These are the activations of a small network on made-up records, seen along a few directions, one row for each record.
After each row come some of the record's fields: U, L, J, B, Y, P.
Not every record has every field; a missing one is left out.
Other fields move the rows too, some of them a lot.
In the rows, 500 means zero.
Random noise pushes rows far along 6 fixed directions. That doesn't count. These rows show it; they differ only by the noise:
482  494  622  596  453  353  358  540  802  462  526  410  827  530  318  523  251  634  362  513  386  507  589  285  454
376  475  447  439  704  714  488  476  302  580  401  750  91  454  665  589  785  393  636  405  633  326  627  727  466
535  450  580  588  479  517  417  587  548  502  500  495  634  613  518  523  442  528  416  461  447  420  553  460  530
587  422  537  687  314  473  364  440  742  420  494  161  863  519  287  541  486  638  398  636  204  402  654  541  480
679  444  206  606  599  529  509  720  517  420  510  453  514  534  541  590  551  425  784  694  585  432  433  532  383
419  490  531  654  492  451  337  567  640  558  568  511  785  577  587  485  321  482  488  484  447  487  554  362  474
387  478  362  574  436  504  406  471  535  594  538  461  716  494  661  473  490  458  581  519  430  468  507  498  506
408  491  397  354  685  618  556  580  292  591  431  810  168  499  720  549  646  407  618  367  721  410  464  564  517

298  622  258  262  492  595  600  428  239  720  308  616  395  417  715  431  735  439  616  506  649  461  402  688  658 -> <U:u1 L:l3 J:j4 B:b2 Y:y3 P:p1>
924  350  528  555  395  466  583  570  527  172  529  286  447  600  207  581  456  611  337  492  400  490  456  491  448 -> <U:u2 L:l3 J:j9 B:b3 P:p1>
543  442  391  545  632  505  488  494  506  340  548  452  285  383  366  563  592  487  666  662  564  491  528  571  325 -> <U:u1 L:l2 J:j5 B:b3 P:p1>
478  528  270  450  338  326  541  555  536  526  520  385  738  507  574  411  399  493  622  550  433  570  301  422  551 -> <U:u2 L:l5 J:j8 B:b3 Y:y2 P:p1>
395  469  544  391  331  526  576  225  309  503  393  493  359  411  584  536  681  601  472  285  346  448  616  676  572 -> <U:u2 L:l2 P:p2>
334  519  728  496  741  495  445  495  613  564  523  786  309  532  486  474  371  474  382  413  659  562  640  334  397 -> <U:u1 L:l2 J:j9 B:b1 Y:y1 P:p2>
591  483  323  474  191  402  561  480  240  579  475  384  840  614  869  393  454  511  452  408  356  499  238  461  741 -> <U:u2 L:l2 J:j2 B:b2 P:p1>
592  552  219  341  535  414  655  583  585  419  429  379  527  273  341  552  530  531  707  681  559  545  396  473  405 -> <U:u2 L:l1 J:j10 B:b3 Y:y1 P:p1>
618  523  838  607  533  509  440  760  524  497  492  589  593  735  380  569  296  525  264  487  545  451  551  324  515 -> <U:u2 L:l3 J:j7 B:b2 Y:y2 P:p1>
290  513  374  475  402  606  479  274  331  631  554  550  524  391  791  348  582  391  637  333  465  538  426  552  572 -> <U:u1 L:l1 J:j10 B:b3 P:p1>
380  637  483  352  570  409  536  540  522  571  523  706  419  414  539  541  398  558  510  438  640  588  499  377  517 -> <U:u2 L:l4 P:p2>
723  501  319  618  529  437  512  785  557  408  531  495  640  647  597  546  294  359  718  599  582  532  398  305  410 -> <U:u2 L:l1 J:j3 B:b1 Y:y1 P:p1>
732  440  512  517  510  588  626  705  299  465  572  582  407  742  634  442  538  513  490  466  564  476  358  482  647 -> <U:u1 L:l4 P:p2>
183  570  358  420  570  450  421  289  563  690  515  540  515  351  544  461  535  444  581  456  466  614  553  482  466 -> <U:u2 L:l5 J:j9 B:b2 Y:y3 P:p1>
577  508  643  670  538  474  416  817  510  529  587  563  688  773  544  456  308  434  372  528  539  470  470  392  577 -> <U:u2 L:l4 J:j8 B:b2 Y:y2 P:p1>
330  451  688  317  466  592  528  370  384  620  521  557  352  519  588  446  587  521  283  289  439  493  507  606  673 -> <U:u2 L:l5 J:j5 B:b3 Y:y2 P:p2>
572  534  772  584  565  531  408  517  618  502  386  459  565  613  270  537  469  613  271  598  432  437  648  507  503 -> <U:u1 L:l3 J:j2 B:b2 Y:y3 P:p2>
470  609  412  203  298  529  680  370  312  565  106  394  371  375  491  607  844  666  455  492  437  343  547  779  717 -> <U:u2 L:l2 J:j4 B:b2 Y:y3 P:p2>
474  547  497  469  434  462  478  436  539  468  450  421  606  438  534  540  396  607  480  497  407  485  547  420  488 -> <U:u2 L:l2 J:j7 B:b1 P:p2>
477  477  488  522  474  422  454  432  619  391  572  393  632  491  400  462  337  565  465  567  441  628  427  353  460 -> <U:u1 L:l3 J:j5 B:b2 P:p2>
244  519  638  575  440  432  325  220  637  539  571  505  688  412  457  418  387  537  450  429  353  571  717  423  418 -> <U:u1 L:l3 P:p1>
607  503  521  653  827  567  374  668  653  412  581  546  324  538  353  625  515  407  632  651  624  482  620  520  273 -> <U:u1 L:l5 J:j9 B:b3 Y:y3 P:p2>
547  410  461  740  520  379  385  414  730  336  650  329  689  448  344  494  361  527  546  627  392  554  592  382  288 -> <U:u1 L:l2 J:j9 B:b1 P:p1>
376  539  647  408  383  342  497  266  622  459  482  484  533  381  286  452  404  691  306  392  396  558  638  377  512 -> <U:u1 L:l2 P:p1>
468  619  720  351  562  533  563  537  486  507  276  545  402  453  320  559  591  645  339  476  571  451  587  495  573 -> <U:u1 L:l3 J:j10 B:b2 Y:y3 P:p2>
456  465  493  542  612  656  490  506  422  579  470  528  311  499  496  583  634  448  667  545  527  412  601  654  404 -> <U:u2 L:l5 J:j7 B:b3 Y:y2 P:p2>
293  499  400  191  585  389  587  281  689  583  548  544  421  176  267  434  511  571  489  559  607  687  424  442  460 -> <U:u1 L:l1 J:j6 B:b3 Y:y1 P:p1>
478  478  406  532  391  621  565  514  364  627  523  402  646  525  697  388  632  493  518  512  466  473  384  612  662 -> <U:u1 L:l4 J:j10 B:b3 Y:y3 P:p2>
621  474  575  706  584  615  404  750  460  506  552  478  657  650  611  464  460  381  563  586  592  446  538  531  453 -> <U:u1 L:l3 J:j10 B:b3 Y:y2 P:p1>
474  517  514  576  743  475  427  589  708  419  536  540  323  445  279  541  418  503  614  694  632  567  587  426  269 -> <U:u1 L:l2 J:j5 B:b3 Y:y2 P:p2>
835  392  553  597  539  636  631  736  389  403  529  384  437  719  453  553  521  461  456  619  571  400  464  542  537 -> <U:u1 L:l2 J:j7 B:b1 Y:y1 P:p2>
266  680  789  378  573  408  453  472  589  522  341  784  341  476  428  533  368  556  280  319  559  496  628  351  543 -> <U:u2 L:l3 J:j8 B:b2 Y:y1 P:p2>
244  619  447  280  432  397  562  497  408  741  446  692  628  501  718  321  362  504  392  356  665  554  362  367  713 -> <U:u1 L:l2 J:j4 B:b1 Y:y2 P:p1>
442  453  456  402  552  518  503  445  492  566  564  496  494  497  468  463  553  487  456  520  578  573  458  552  441 -> <U:u1 L:l3 J:j9 B:b3 Y:y2 P:p1>
520  498  722  513  472  544  459  498  469  498  394  517  399  565  441  542  449  578  385  394  424  411  633  484  480 -> <U:u2 L:l2 J:j7 B:b3 Y:y2 P:p1>
287  380  586  237  608  592  582  157  564  514  609  525  202  300  195  398  613  543  305  410  479  578  527  598  505 -> <U:u1 L:l1 J:j5 B:b3 Y:y2 P:p1>
496  520  768  693  573  571  354  529  560  436  461  615  402  586  457  642  409  452  419  356  513  383  755  486  388 -> <U:u2 L:l3 J:j3 B:b3 Y:y3 P:p2>
449  437  644  677  474  568  409  440  411  519  550  564  505  592  650  532  518  462  557  334  379  446  663  590  510 -> <U:u2 L:l5 P:p2>
633  538  376  234  409  373  658  495  519  362  299  443  293  395  323  601  519  683  522  432  536  485  444  442  455 -> <U:u2 L:l2 J:j3 B:b3 Y:y2 P:p1>
242  616  241  543  535  374  358  279  728  535  559  473  663  228  467  496  392  442  813  625  413  649  648  445  272 -> <U:u2 L:l1 P:p1>
583  466  574  661  750  546  378  769  452  507  591  751  340  587  676  529  430  302  677  488  708  484  482  436  398 -> <U:u1 L:l5 J:j6 B:b3 Y:y2 P:p1>
610  428  490  597  432  531  408  540  548  400  594  300  659  584  469  515  478  521  473  625  396  515  450  515  576 -> <U:u1 L:l5 J:j5 B:b2 P:p2>
257  617  486  599  578  453  355  535  505  639  468  556  665  517  683  511  470  375  604  556  492  483  616  505  469 -> <U:u2 L:l2 J:j8 B:b2 Y:y3 P:p1>
556  500  464  329  470  401  605  616  341  541  444  607  408  501  643  450  477  492  497  389  594  557  325  403  586 -> <U:u2 L:l2 J:j6 B:b3 Y:y2 P:p1>

Here are new rows. What are their fields?
403  742  385  314  612  242  521  649  677  541  259  619  542  376  353  578  310  607  612  584  684  567  495  264  448 -> <U:u2 L:l2 J:j4 B:b2 Y:y3 P:p1>
474  455  316  341  456  537  574  463  411  569  519  552  431  494  608  448  536  465  554  431  602  506  369  492  564 -> <U:u1 L:l5 J:j3 B:b1 Y:y2 P:p1>
593  349  575  486  457  597  556  559  391  485  519  389  511  630  533  482  583  472  378  547  440  453  502  616  612 -> <U:u2 L:l2 J:j5 B:b1 Y:y1 P:p1>
660  370  440  352  491  665  733  582  238  539  564  512  359  635  612  473  609  385  488  477  613  465  303  556  669 -> <U:u1 L:l1 J:j7 B:b1 Y:y1 P:p2>
433  597  404  424  596  464  566  582  486  545  433  632  394  441  574  507  468  481  614  496  710  482  465  523  475 -> <U:u1 L:l2 J:j4 B:b3 Y:y2 P:p2>
517  573  555  733  556  578  349  556  525  485  519  566  447  536  540  566  514  463  603  567  434  432  708  560  419 -> <U:u2 L:l4 P:p2>
702  585  571  462  479  315  517  732  666  358  496  528  699  616  353  525  176  626  414  508  506  626  436  205  502 -> <U:u2 L:l1 P:p2>
268  661  686  284  536  373  467  378  524  549  385  755  367  411  538  501  359  646  349  227  523  570  639  331  532 -> <U:u2 L:l2 P:p2>
504  517  368  291  472  448  617  598  319  660  516  673  449  519  707  437  472  486  465  430  661  523  248  450  618 -> <U:u2 L:l4 J:j2 B:b3 Y:y2 P:p1>
488  627  310  495  548  582  507  513  358  471  299  494  364  343  671  583  712  497  740  539  518  403  570  658  473 -> <U:u2 L:l2 J:j10 B:b2 P:p2>
539  444  543  363  354  564  665  374  246  504  477  488  349  534  555  475  669  570  365  347  497  460  501  656  679 -> <U:u1 L:l2 P:p2>
514  534  378  357  511  405  578  573  415  512  552  644  537  553  626  418  338  482  562  438  674  654  336  314  541 -> <U:u1 L:l3 P:p1>
453  549  371  580  542  390  462  532  601  512  631  531  583  425  486  548  339  471  671  560  554  595  535  401  399 -> <U:u2 L:l4 P:p2>
330  625  658  371  343  338  477  435  677  574  436  391  748  493  356  413  390  690  224  529  417  542  530  415  618 -> <U:u1 L:l2 J:j8 B:b3 Y:y2 P:p2>
718  584  710  650  448  497  434  766  543  394  436  490  593  639  505  559  369  518  398  466  493  422  549  396  498 -> <U:u2 L:l3 J:j10 B:b3 Y:y2 P:p2>
528  560  560  543  560  437  375  484  647  535  485  441  540  494  347  534  411  514  512  577  491  491  579  455  418 -> <U:u1 L:l5 J:j2 B:b3 Y:y2 P:p1>
757  418  701  418  364  462  625  642  384  451  434  426  468  660  375  447  494  620  229  433  501  501  379  444  689 -> <U:u1 L:l2 J:j6 B:b3 Y:y2 P:p1>
451  665  127  521  572  504  519  576  466  582  335  443  495  389  541  533  667  414  832  783  627  429  511  653  459 -> <U:u1 L:l2 J:j4 B:b2 Y:y3 P:p1>
331  562  521  88  452  357  618  397  576  545  342  570  421  373  237  495  537  710  279  463  576  546  422  429  669 -> <U:u1 L:l5 J:j8 B:b2 Y:y3 P:p1>
467  617  666  434  304  473  483  532  437  600  317  496  688  603  474  474  473  583  215  408  425  414  532  496  745 -> <U:u2 L:l3 J:j4 B:b2 Y:y3 P:p1>
95  719  284  550  575  476  369  490  480  745  537  669  674  434  858  424  459  272  707  582  588  575  479  475  487 -> <U:u2 L:l3 J:j8 B:b2 Y:y3 P:p2>
383  571  582  579  479  371  348  475  686  534  606  523  707  429  405  501  336  573  442  534  417  539  652  362  441 -> <U:u2 L:l4 P:p1>
